Each row below holds a small network's activations on one input, seen along a few directions.
In each table, some parts of the input vary, and every possible input appears once, in random order.
Descriptions start from the smaller parts, as in this example, which fits no table here: one of 6 places along a line, together with either a single point or (one of 2 separate values, together with one of 5 places around a ring) or one of 11 places around a ring.
Shared parts are said once, and a part with two or three values counts as separate values.
In the rows, 128 means zero.

Other details of the inputs shift rows strongly along two fixed directions, in all tables alike. That doesn't count.

Table:
r1: [175  63 108 148 131 146 146  99 172 149 108 100 182]
r2: [154 170 162 122 189 126 120 104 107  67  77 154  69]
r3: [157 104 103 164 116 111 154  83 183 132 129 123 200]
r4: [137 179 185  62 152 128 154 147  76  74 116 158  92]
r5: [ 76 109 114  88 101 105 114 153 126  84 192 110 108]
r6: [169 193 167 154 124 135  99  76 140 186  94 170 144]
r7: [105 112  65 122 138 106 161 157 124  74 141 101 110]
r8: [ 86  99 126 114 127 112 118 217 145  76 204 150 123]
r9: [ 82 102  82 154 145 110  94 102 148  64 146 116  99]
r10: [171  69 112 142 109 161 162 118 150 153 125  92 181]
r11: [ 64 113  81 115 109 122 144 152 123  86 164 115 101]
r12: [100 175 175 103 132 136  93 157  77 130 107 138  50]
r13: [167 175 140  96 187 128 132 135 113  86  60 143  67]
r14: [ 92 206 148 100 155 132 153 151  76 106 110 158  82]
r15: [109 106  61 127 159  91 145 137 146  71 124 109 111]
r16: [199 168 154 134 154 145 158  94 122 174  61 167 157]
r17: [149  89  95 157  97 112 107 109 175 187 128 109 168]
r18: [103 103  78 151 142 118 122 218 149  95 172 141  98]
r19: [199 178 187 142 121 120  93  91 148 190  84 150 134]
r20: [120  81  83 122 147 127 155 148 118  70 137  94  96]
r21: [ 82 116  56 131 124 118 132 147 121  89 154 111  98]
r22: [165  66 101 157 134 137 155  93 161 152 114 113 184]
r23: [100 194 132 126 178 140 127 139  64 112  99 148  77]
r24: [205 175 174 142 146 140 151  75 138 150  71 170 159]
r25: [140  80 107 126 158 115 122 115 166  40 124  92  98]
r26: [100  94 116 153 100 150 167 114 135 169 158 115 197]
r27: [146 177 192  53 150 137 144 153  87  71 109 145  90]
r28: [136  81 108 162  83 139 109 122 144 193 145  96 164]
r29: [ 76  95  62 147 153 115 102 120 133  88 136 113  97]
r30: [129  91 147 115  60 121 119 127 150 171 177 111 191]
r31: [131 175 185 135 104 170 121 113  95 213 111 159 141]
r32: [146 178 169  74 150 146 160 160  94  87  88 140  69]
r33: [166  76 134 165 100 112  90  90 186 167 137  97 162]
r34: [153 171 156 157 140 152  93  88 114 213  83 162 139]
r35: [110 195 148 139 191 120 104 101 101  84  92 159  81]
r36: [147  90 112 174 124 123 140  77 173 134 128 118 198]
r37: [114  92  88 171  97 156 134 105 132 177 147 116 183]
r38: [170 183 162 139 104 147 112 123 106 215  91 150 137]
r39: [172 172 219  92  92 134 113 128 107 198 122 149 154]
r40: [ 59 102 118 102 134 115 135 143 108  68 185 109 132]
r41: [127 111  81 158 107 135 169 116 142 169 148 115 197]
r42: [154  67 137 127  95 164 174 123 153 150 135  97 184]
r43: [124  98  86 112 115  95 112 169 139 107 151  80  73]
r44: [ 89 115  56 135 163  94 137 131 143  81 137 112 111]
r45: [ 96  81 121 107 107 110 109 168 131 107 160  80  73]
r46: [ 55  99  91 125 117 133 130 145 113  89 164 110  98]
r47: [130  95  73 112 139 115 169 154 128  67 138  99  98]
r48: [107  97  74 156 164 102 106 198 171  91 155 149  99]
r49: [126 166 171  93 160 149 156 148  73  92  94 148  68]
r50: [144 174 184 132 124 166 164 115  90 184  92 160 167]
r51: [145 179 150 161 165 150 128  85 106 193  76 167 166]
r52: [121 195 125 118 167 114  90 130 103 125  90 157  54]
r53: [122 172 146 125 169 117  65 132  97 129  80 142  48]
r54: [107 103 126 124  73 138 144 110 138 155 179 131 210]
r55: [127  92  82 118 136  79  96 150 160 104 133  88  74]
r56: [178 171 183 113 118 164 186 119 103 175  89 164 158]
r57: [ 93 113  66 125 117 110 118 154 130 103 160 100  83]
r58: [ 99 198 154  96 130 133 119 154  84 125 117 153  56]
r59: [110 107 130 122  91 129 165 114 139 151 180 125 221]
r60: [149 177 160 151 119 167 109 108  93 216 100 154 138]
r61: [128 100  74 166 111 129 132  92 163 171 130 129 187]
r62: [ 85 100 103 135 127 121 134 223 152  92 182 145 101]
r63: [119 185 138 118 174 137 135 145  67 102  87 145  77]
r64: [ 97  79 144  86 107 101  93 162 125  91 181  85  95]
r65: [114  83  96 122 122 107  97 163 129 110 150  75  71]
r66: [191  85 119 146 115 129 152  86 197 122 118 108 187]
r67: [117 188 155 135 167 121  69 105 109 103  99 154  54]
r68: [156  97 115 165  88 107 100  91 190 163 138 112 170]
r69: [155  65 161 106  94 155 158 117 146 134 157 102 205]
r70: [132 173 209 114 103 161 105 106  89 197 132 164 162]
r71: [ 97  88 136 134  81 150 130 103 128 158 179 126 207]
r72: [119 210 139 129 183 108 118 108 111  82  93 164  83]
r73: [159  68 113 158 109 117  98 108 171 191 127  94 159]
r74: [123 179 134 124 196 121 119 125  88  98  70 153  78]
r75: [104  92 103 146 131  93  69 119 160  80 143  96  81]
r76: [ 92 117  73 144 137  98 108 108 158  61 147 122 102]
r77: [144 172 208 111 124 157 148 108  84 168 113 166 188]
r78: [172 174 196 113  93 143 129 134 114 214 101 144 133]
r79: [129 100 111 135  88 135 189 126 148 156 146 117 199]
r80: [103  76 132  85 132 121 151 146 114  51 169 104 120]
r81: [154 186 198 101 116 145 162 114  94 165 114 171 191]
r82: [137 192 157 151 185 117  87 175 138  92 111 200  71]
r83: [181  84 102 132 102 150 176 125 160 150 125  97 184]
r84: [128  93 124 136  60 131 135 133 156 187 156 106 169]
r85: [ 77  86 135  96 102 107  88 156 119  89 182  95 101]
Each input here is: one of 5 places along a line, together with either a single point or (one of 2 separate values, together with one of 8 places along a line).
Question: The inputs of r5 and r57 match in every part but the place on the line of 5. If r69 is changed in the same way as r5 into r57, which row does it become?
Answer: r10
Question: The inputs of r11 and r21 match in every part but the place on the line of 5. If r46 is changed in the same way as r11 into r21, which row does it become?
Answer: r37
Question: Change only the choice among 2 separate values in r6. List by row number the other rows that result.
Answer: r67
Question: Start at r30 and move only the place on the line of 5, one step at a time. The first step leads to r84. Which rows follow, in order?
Answer: r38, r17, r68
Question: Change only the place on the line of 8 in r80. List by row number the other rows that result.
Answer: r40, r64, r69, r70, r71, r77, r85
Question: Change only the choice among 2 separate values in r49. List by row number the other rows that result.
Answer: r56
Question: Change only the place on the line of 5 in r50. List by row number the other rows that result.
Answer: r36, r63, r74, r77
Question: Start at r13 and move only the place on the line of 8, one step at a time. The first step leads to r16. Which rows follow, in order?
Answer: r15, r44, r61, r52, r17, r55

Table:
r86: [ 97 121 100 164 106 138 132 119 136 173 154 139 177]
r87: [123 122 102 118 150 106 109 161 129  91 121 113  61]
r88: [140 101 145 130  99 128 121 108 152 149 148 120 168]
r89: [105 114 115 156  91 132 108 128 138 188 159 129 162]
r90: [120 124 107 120 148 106 101 148 133  85 124 112  61]
r91: [181 241 195 135 170 157 126 102  84 180  41 195 112]
r92: [114 123 115 116 150 106  95 140 127  80 127 111  66]
r93: [106 127 128 106 140 103  98 134 123  74 135 112  72]
r94: [100 130 108 101 146 126 154 164 104  72 132 121  86]
r95: [132 102 127 137 112 137 155 112 144 140 146 124 187]
r96: [136 101 120 131 107 143 165 124 137 145 146 122 184]
r97: [100 135 113 114 157 109 121 124 117  61 127 123  86]
r98: [165 242 223 117 159 161 125  94  72 165  60 203 130]
r99: [143  97 135 121  91 135 145 134 141 160 151 110 168]
r100: [151  99  93 157 125 132 150 119 156 156 121 123 169]
r101: [104 125 136  99 135 111 113 156 116  75 143 114  79]
r102: [142 105 109 154 124 133 137  96 155 145 125 122 173]
r103: [145  95 131 125  92 142 150 140 139 166 144 111 163]
Question: What is each input in this table made of?
Answer: one of 2 separate values, together with either a single point or one of 8 places along a line
Question: The inputs of r96 and r99 match in every part but the choice among 2 separate values. If r102 is changed in the same way as r96 into r99, which row does it become?
Answer: r92
Question: Change only the choice among 2 separate values in r103. List by row number the other rows that result.
Answer: r94
